Each row below holds a small network's activations on one input, seen along a few directions.
Each table varies a few parts of the input and shows all the possible inputs, shuffled.
Descriptions start from the smaller parts, as in this example, which fits no table here: one of 3 separate values, together with either a single point or one of 11 places along a line or (one of 4 places along a line, together with one of 5 places around a ring).
Shared parts are said once, and a part with two or three values counts as separate values.
(in the rows, 128 means zero)

Rows:
row 1: [ 78 181 171 153 118 197 124  89  84 105 117  45  98]
row 2: [193  88  61 176 124 158 170 138 171 172  92 163 187]
row 3: [ 75 162 177  47 145  99 159 100 120 171 129 125 126]
row 4: [ 57 126  95 135 188  54  61 153 127  19 190 164  70]
row 5: [ 50 104 121 131 193  75  73 155 126  22 162 184  52]
row 6: [109  70 103 109  93 103 156 173 125 215 128 158 199]
row 7: [ 99  94 109 115  87 107 181 178 115 211 115 187 205]
row 8: [ 88 169 196  55 154  92 140 118 120 175 152 121 145]
row 9: [252 134 139 148  98 143 101 100 142  82 106  98  85]
row 10: [231 144 137 154  96 154 103  97 154  87  85 103  85]
row 11: [212  77  64 169 125 148 163 137 162 179 120 150 177]
row 12: [ 90 184 163 143 115 206 104  98  90  98 140  38 107]
What is each input in this table made of?
Answer: one of 2 separate values, together with either a single point or one of 5 places around a ring
The inputs of row 10 and row 9 match in every part but the choice among 2 separate values. If row 5 is changed in the same way as row 10 into row 9, which row does it become?
Answer: row 4

Rows:
row 13: [ 59 160 175  99 131  95 110  99  92 155 146 101 120]
row 14: [180  86  74 146 166  84 152 138 181 184 129 178 149]
row 15: [ 42 114 105 136 173 126 124 164 104 116 129 149 131]
row 16: [129 172 177 133 111 139 135  84 122 111  96  72  68]
row 17: [233 101 102 186  70 164 114 144 125 173  85 154 159]
row 18: [ 75 159 183  54 129 105  96 124 104 156 157  91 102]
row 19: [149 160 198  96 117 159 121 106 140  99 121  65  58]
row 20: [ 40 157 148 136 155 155 118 135 100 149 151  80 154]
row 21: [ 62 101 149  51 150  89  98 140 121  96 143 168  92]
row 22: [132 124 133 109  60 129 170 168  96 213 122 127 235]
row 23: [104 103  73 175 159 131 105 151 146  73 155 138 118]
row 24: [ 49 166 163 108 139 132 118 118  90 151 163 104 129]
row 25: [122 159 156 141 114 185 141  84 112 104 122  75  84]
row 26: [137 107 106  94 142  84  82 137 157  56 154 143  84]
row 27: [104 154 146 171 133 207 139 104 126 103 118  56 112]
row 28: [237 109 113 150 147 161 123 102 168 169 100 156 155]
row 29: [124  67 107 134  92 101 189 197 117 189 116 188 190]
row 30: [127 101 107 104 168  79 204 147 149 195 119 184 178]
row 31: [198 139 148 114 133 126  88 120 122  52 131  92  74]
row 32: [121 127  94 139 136  61  97 132 154  72 132 151  84]
row 33: [132 168 140  79 129 107 183 127 141 222 131 121 227]
row 34: [185 127 128 143  38 196 157 127 132 179  65 125 192]
row 35: [184 146 131  99 111 182 165  79 169 186  71 112 183]
row 36: [ 54 125 136 100 146  67 120 133 116 109 120 174  94]
row 37: [177 138 120 164 131 158 108 103 112  54 152 112  97]
row 38: [114 114  77 148 143 103 105 133 142  68 163 157  98]
row 39: [ 48 124 113 103 155 102 123 147  96 113 139 174 106]
row 40: [184 145 145 159 132 121 102  99 126  56 131 110  88]
row 41: [176  63  83 179  85 110 147 185 161 177 131 187 160]
row 42: [160 123 110 189 145 183 108 113 118  60 148  98 119]
What is each input in this table made of?
Answer: one of 5 places around a ring, together with either one of 2 separate values or one of 4 places along a line
The inputs of row 31 and row 26 match in every part but the place on the ring of 5. If row 40 is changed in the same way as row 31 into row 26, which row does it become?
Answer: row 32
Start at row 42 and move only the place on the ring of 5, one step at a time. The first step leads to row 27. Which rows follow, in order?
Answer: row 20, row 15, row 23
Change only the place on the ring of 5 in row 39. List by row number the other rows that result.
Answer: row 24, row 25, row 37, row 38

Rows:
row 43: [159 133 121 139 129 131 111 116 139  97 126 120 103]
row 44: [136 125 126 127 136 109 111 126 137  91 132 133  94]
row 45: [157 151 149 131 112 143 129 107 119 127 121  97 117]
row 46: [ 75 137 151 110 121 119 118 135 110 110 133 121 103]
row 47: [ 64 125 119 138 157 102 116 141 106  95 161 139 105]
row 48: [ 96 120 137 132 134 104 104 140 113  93 147 135  86]
row 49: [158 153 134 147 109 184 122 104 125 121 107  88 133]
row 50: [176  79  86 129 114 120 187 164 158 223 109 189 224]
row 51: [ 54 140 149 109 160 106 132 126 107 122 154 118 114]
row 52: [165 100 101 113 104 124 181 147 153 243 103 172 228]
row 53: [119 141 152 104 125 130 109 123 127 109 128 110 113]
row 54: [176 133 112 158 134 165 115 106 142 105 116 113 116]
What is each input in this table made of?
Answer: one of 2 separate values, together with either a single point or one of 5 places along a line
The inputs of row 48 and row 46 match in every part but the choice among 2 separate values. If row 47 is changed in the same way as row 48 into row 46, which row does it become?
Answer: row 51
